Each row below holds a small network's activations on one input, seen along a few directions.
In each table, some parts of the input vary, and every possible input appears once, in random order.
A made-up example of a description, with smaller parts first: one of 8 places around a ring, together with either a single point or one of 11 places along a line or (one of 2 separate values, together with one of 6 places along a line).
Shared parts are said once, and a part with two or three values counts as separate values.
In the rows, zero is written as 128.

Rows:
row 1: [132 172 148 164  98 185 105  90 174 143 158 127]
row 2: [126  79 147 157 134 164 153 133 149 117 171 120]
row 3: [ 79 127 101  81 130  86 153 146  63 104  81 188]
row 4: [118 105 106 100 163 142 139 160  92  86  53 182]
row 5: [129 152 146 131 158  12 118 159  74 100  95  59]
row 6: [169 221 149 161 153  82  59 123 129 105  54  66]
row 7: [154 170 114 109 108 163  73  97 133 165  94 116]
row 8: [165 131 149 150 194  63 106 173 103  79  67  54]
row 9: [132  51 130 150 125 183 179 132 194 144 216 155]
row 10: [ 96  75 128 128  89 129 195 118 166 161 249 160]
row 11: [151  78 115 100 147 143 122 142 105 139 107 109]
row 12: [139 155 130 157  86 205 127  87 220 173 201 158]
row 13: [ 92 101 145 137 100 114 168 121 123 134 200 125]
row 14: [122 203 102 115 124 162  85 109 119 114  39 188]
row 15: [115  99 112  79 112  88 137 130  77 158 134 112]
Question: Describe the family of inputs behind these rows.
Answer: one of 3 separate values, together with either a single point or one of 4 places along a line
Question: The inputs of row 5 and row 8 match in every part but the choice among 3 separate values. If row 13 is changed in the same way as row 5 into row 8, which row does it become?
Answer: row 2
Question: Which other rows agree with row 12 in the choice among 3 separate values? List them by row number.
Answer: row 1, row 6, row 7, row 14
Question: Which other rows does row 3 become when the place on the line of 4 takes its other values? List them by row number.
Answer: row 10, row 13, row 15

Rows:
row 16: [134 166 122 116 117  96 100 116 109 141 106 110]
row 17: [168 159 132 146 147 150  86 122 152 127  90 102]
row 18: [114 166 123 109 122 101 100 122  82 119  77 123]
row 19: [117 103 141 147 122 124 158 129 148 124 179 128]
row 20: [120 123 118  92 125  76 133 139  89 137 119 117]
row 21: [121 166 129 129 143 103 109 136  98  94  66 132]
row 22: [143 143 129 127 158 130  97 142  97  93  46 117]
row 23: [134 165 136 138 104 130 105 103 146 156 150 103]
row 24: [127 142 143 140 100 129 124 108 145 155 173 106]
row 25: [105 149 120  99 131  91 116 134  64 115  78 129]
row 26: [126 122 123 110 146  78 141 152 106 114 109 128]
row 27: [134  77 139 146 137 154 149 135 148 121 164 118]
row 28: [141 166 127 135 139  98 107 129 125 117  94 119]
row 29: [125  64 115 113 152 128 158 158 115 121 133 135]
row 30: [108  93 131 119 108 108 157 123 119 147 179 124]
row 31: [118 107  91  99 105 240 138 108 160 150 128 230]
row 32: [145 179 131 146 131 121 100 117 152 127 110 116]
row 33: [108  92 118 118 137 101 166 150 116 122 148 144]
row 34: [161 144 139 156 140 165  99 122 164 132 119 103]
row 35: [132 141 145 158 120 134 131 122 163 132 162 120]
row 36: [ 96 139  98  96  77 193 137  90 135 162 140 210]
row 37: [127 121 147 157 121 136 149 127 160 125 182 121]
row 38: [138 179 127 127 110 118  92 104 135 151 122 105]
row 39: [139 165 139 155 124 135 113 117 163 131 138 116]
row 40: [151 119 144 158 135 164 119 126 163 131 144 108]
row 41: [112  91 133 136 127 114 164 136 135 124 172 139]
row 42: [128  64 130 133 143 143 156 142 135 122 157 130]
row 43: [146  96 120 104 162 103 131 160 104 113  91 115]
row 44: [111 148 125 118 152  92 125 148  81  91  69 139]
row 45: [104  94 116 101 117  96 159 137  99 144 156 130]
row 46: [131 124 123 114 167 118 114 155  80  90  50 125]
row 47: [145  97 146 156 136 166 138 131 161 123 165 109]
row 48: [113 105 139 130 103 118 152 116 131 147 187 114]
row 49: [ 99 132  98 107  93 202 147 102 158 145 140 229]
row 50: [123 122 145 139 102 130 142 113 143 149 191 106]
row 51: [164 145 127 135 155 124  95 136 124 116  75 104]
Question: Describe the family of inputs behind these rows.
Answer: one of 3 separate values, together with either a single point or one of 11 places around a ring
Question: Which other rows does row 16 become when the choice among 3 separate values takes its other values? List them by row number.
Answer: row 28, row 51
Question: Which other rows does row 24 become when the choice among 3 separate values takes its other values? List them by row number.
Answer: row 35, row 40
